Each row has a name. After each piece below comes the name of the row it's from, unless a question asks for something else. Each question is about the rows just above it. Places in a row count from 0.

Columns, left to right: Q J L A M S N
[ 85 124  88 124 124 124 124]  beni
[118 120 129 133 133 143 218]  pupab
[ 87 143 111 104  89  88 132]  pozu
Places of [88] in row pozu: : 5
The row with [124 124 124 124] is : beni
How many times does beni hold [89]? : 0
At which places does beni hold [124]? : 1 3 4 5 6
The one value in pozu and beni: : [88]

Columns, left to right: P T Y C H V D F
[ 91 180  95  94  88 109 186  35] = tid
[ 88 157  87  90 197 145 124  51] = zete
[ 79 138 162 195  84 144 119 189] = peli
[ 92 120 129 166  51 145 124 197] = Vuki
[ 99 120 129 166  51 145 124 197] = dugi
asked: [ 99 120 129 166  51 145 124 197] : dugi
Shared by tid and zete: : [88]
Which column holds [144 145] top down? : V

Columns, left to right: G W E Z
[ 89 111  40 136] = peli
[120 127 168 157] = Dod
[105 142  86 123] = tid
[106 150 140 156] = pupab
[ 57 139 139  97] = Dud
[ 75 223 104 110] = dugi
[222 131 222 131] = zete
[138 114 106 174] = pozu
[147 139  91  91] = Dila
[104 101 149  56] = nuna
At which places does Dud hold [57]? : 0
[222 106] is in which column, read top down? : E
Places of [139] in row Dila: : 1
Shared by pozu and pupab: : [106]
Times [222] occurs in zete: : 2
Places of [138] in row pozu: : 0

Columns, left to right: U X B K
[103 102 103 103]  peli
[ 45 164 164 196]  pupab
[202 151 195  70]  nuna
asked: [151 195  70] : nuna
Times [195] occurs in pupab: : 0
Which row holds [102 103]? : peli
How many times does peli hold [103]? : 3
Where do [151 195] appear? : nuna

Columns, left to right: Kudo zano relev voka kopes deto
[171 117  84 171  84 142]  tid
[170 116 170 171 170  56]  Dila
[185 181 181  68 141 142]  pupab
Places of [170] in row Dila: : 0 2 4
At which places does tid hold [171]? : 0 3
At which places does pupab hold [68]? : 3
At which places does pupab hold [141]? : 4
[181 181] is in which row? : pupab
Which value is in both pupab and tid? : [142]
Which row holds [171  84]? : tid

Columns, left to right: zum gudol rulas potu pabal vab vuru tob
[128 126 130 123 130 127 123  67]  pupab
[ 84 189 129 125 129 127 128 126]  beni
[205 100 116 146  47 171 210 205]  peli
[170  87 189  84 138  84 128  67]  nuna
[128 126 123 122 123 127 129 127]  dugi
[143 168  70 124 168 171 142 187]  Dod
Count of [143] in Dod: : 1
Which value is in both Dod and peli? : [171]
Count of [123] in dugi: : 2
The one value in dugi and nuna: : [128]
asked: [ 87 189] : nuna
[100  87 126] is in which column, read top down? : gudol
At which places does pupab hold [130]? : 2 4

Columns, left to right: badum dizaf firok nabas Nagep fimin
[128 129 131 112 131 116] : pozu
[120 145 206 207  60 130] : Dud
[128 135 131 112 131 136] : nuna
[130 133 148 109 117 116] : Dod
[197  56 171 118 199 145] : pupab
Which column holds [145 135 133  56] top down? : dizaf
Shared by Dod and Dud: : [130]
[116 130] is in which column, read top down? : fimin

Columns, left to right: nipot kured gep sek Ful difoz Rigol neto
[ 48 205 184 118  59  52  63 195] = beni
[206  56  44 145 191 191 181  56] = nuna
[ 56 196  56  56 196  56  56 216] = dugi
Every place of [196] in dugi: : 1 4
At which places does beni hold [48]? : 0
At which places does dugi hold [56]? : 0 2 3 5 6

Columns, left to right: mif Gimib risof fimiz Razef Kito subo teba siga
[ 69 127  67  53  87  88 176  87 136]  tid
[153 179  80  48  68  80  68  99  80]  Vuki
[121 169  62  67 127  35 144  81 117]  peli
[153  67  80  48 110  78 203 209 155]  pupab
The one value in tid and pupab: : [67]
At which places does tid hold [87]? : 4 7
Every place of [80] in Vuki: : 2 5 8
asked: [ 80  48 110] : pupab
Where do [ 67 127] appear? : peli
asked: [ 80  48 110  78] : pupab
Places of [68] in row Vuki: : 4 6

Columns, left to right: poza Zozek nul Pov
[ 83 119  76  61] -> tid
[126 188 126  99] -> Dod
[108  76 166 209] -> dugi
[126 188 126  64] -> Dud
[210 210 196  88] -> Dila
[204  67 196 206] -> pozu
[188 188 158 188] -> Vuki
Shared by Dud and Vuki: : [188]
Every place of [188] in Vuki: : 0 1 3
[126 210] is in which column, read top down? : poza
Places of [210] in row Dila: : 0 1
How many times does Vuki hold [188]? : 3

Columns, left to right: sabe lor fezuz mula molo keli begir guruv bas
[122  97 112 117 130 109 136  99  85] -> zete
[ 78  99  59 114  83  79  63  95 181] -> Vuki
[ 72 106 110 103 145 110 109 133 121] -> nuna
[143  53  48  48 157  51  47 140 135] -> pozu
[ 84  79  98 133  97  97 156  39  41] -> tid
[130  52  44  61 144  51  45 131 146] -> beni
[105 117 100 125 107 110 101 113 152] -> dugi
[ 92 134 128 152  87 131 151  82 108] -> pupab
[ 89 101 110 139  96 109 155  58  64] -> peli
[ 85  78  97 127  96  94 160  35  30] -> Dud
[115 121 123 131 118 123 136 106 108] -> Dila
[ 73  73  72  72  72  72 162  44  73] -> Dod
At which places does pupab hold [92]? : 0
Which row holds [143  53  48  48]? : pozu
At which places does Dod hold [73]? : 0 1 8
Which row holds [99 59]? : Vuki

Columns, left to right: megeg Gif kep mogup
[106 127 125 142] = Dod
[115 130 137 122] = peli
[109  63  41  75] = Dud
[111 122 113 132] = tid
[109 103  86 109] = nuna
[ 76  92  51 110] = dugi
[101 121 123 144] = beni
[116  83 102 121] = pupab
[ 76  90 103 142] = Dila
[112 140 133 144] = zete
How many times does peli hold [122]? : 1
Which value is in both beni and pupab? : [121]
[137  41 113] is in which column, read top down? : kep

Columns, left to right: vapi seves lopu Nufu Guse vedo sofun
[129 183  92  82 127 108 140] : pozu
[ 97 125 182 183 125  98 182] : Vuki
[111 150 188 181 119 111  54] : Dila
[111  79 188 181  99  79  79] : peli
[133  56  93  76 134 113 147] : dugi
[ 93 134 191 188 125 105  57] : zete
Count of [182] in Vuki: : 2
Every place of [79] in peli: : 1 5 6

Columns, left to right: noges Zade tefa Zol tode Puni
[ 89 102 106 187 158 205] = Vuki
[213 115 124 145  51  96] = tid
[158 186 189  82 159  79] = dugi
[ 64 148 147  93 193 129] = Dod
[ 47 133 128 125 199 170] = beni
[ 39 137 129 116 206 166] = nuna
[ 56 125 106 128 185 165] = pupab
[224 116 126 153  48  99] = Dila
[ 35 105 138  98 213 151] = pozu
[129 106 126] is in which column, read top down? : tefa
Shared by Vuki and pupab: : [106]

Columns, left to right: nin vorak femi koma bag
[200 112 116 200  63] = beni
[ 87 174  77 175 203] = Dila
[154  77 154  77 154] = Vuki
[142 142 174 155 105] = dugi
At which places does beni hold [200]? : 0 3
Count of [141] in dugi: : 0
asked: [142 174 155] : dugi
Times [154] occurs in Vuki: : 3

Columns, left to right: faz sog Luze tozo
[107 128 111 107] = Dud
[136 135 120 121] = Vuki
[139 135 120 103] = peli
[140 136  98  43] = beni
[129 122 113  63] = pupab
Every place of [128] in Dud: : 1
Which value is in both Vuki and beni? : [136]

Columns, left to right: reru perek ner Volu Ribur lino
[ 74 120 181 186 198 139]  beni
[ 91 109 203 180 144  92]  nuna
[ 74 120 181 166 193 198]  zete
[ 85 154  91 120  71  94]  dugi
Which column holds [203 181] top down? : ner
Which column holds [203 181  91] top down? : ner

Columns, left to right: tudo runil kemi Zukes kenad peteg suz
[150 104  46  52 184 114 115]  pupab
[139  96  80  52 129 190 175]  Dud
[176 145 145  60  60  61 145]  dugi
[109 104  46  52  81 114 115]  Dila
[ 94  80 114 149  73 211  94]  tid
asked: [109 104  46  52  81 114 115] : Dila
How many times does tid hold [149]? : 1
[184 114 115] is in which row? : pupab
Shared by tid and Dila: : [114]
Times [61] occurs in dugi: : 1
Which column holds this, read top down? [190  61 114] : peteg

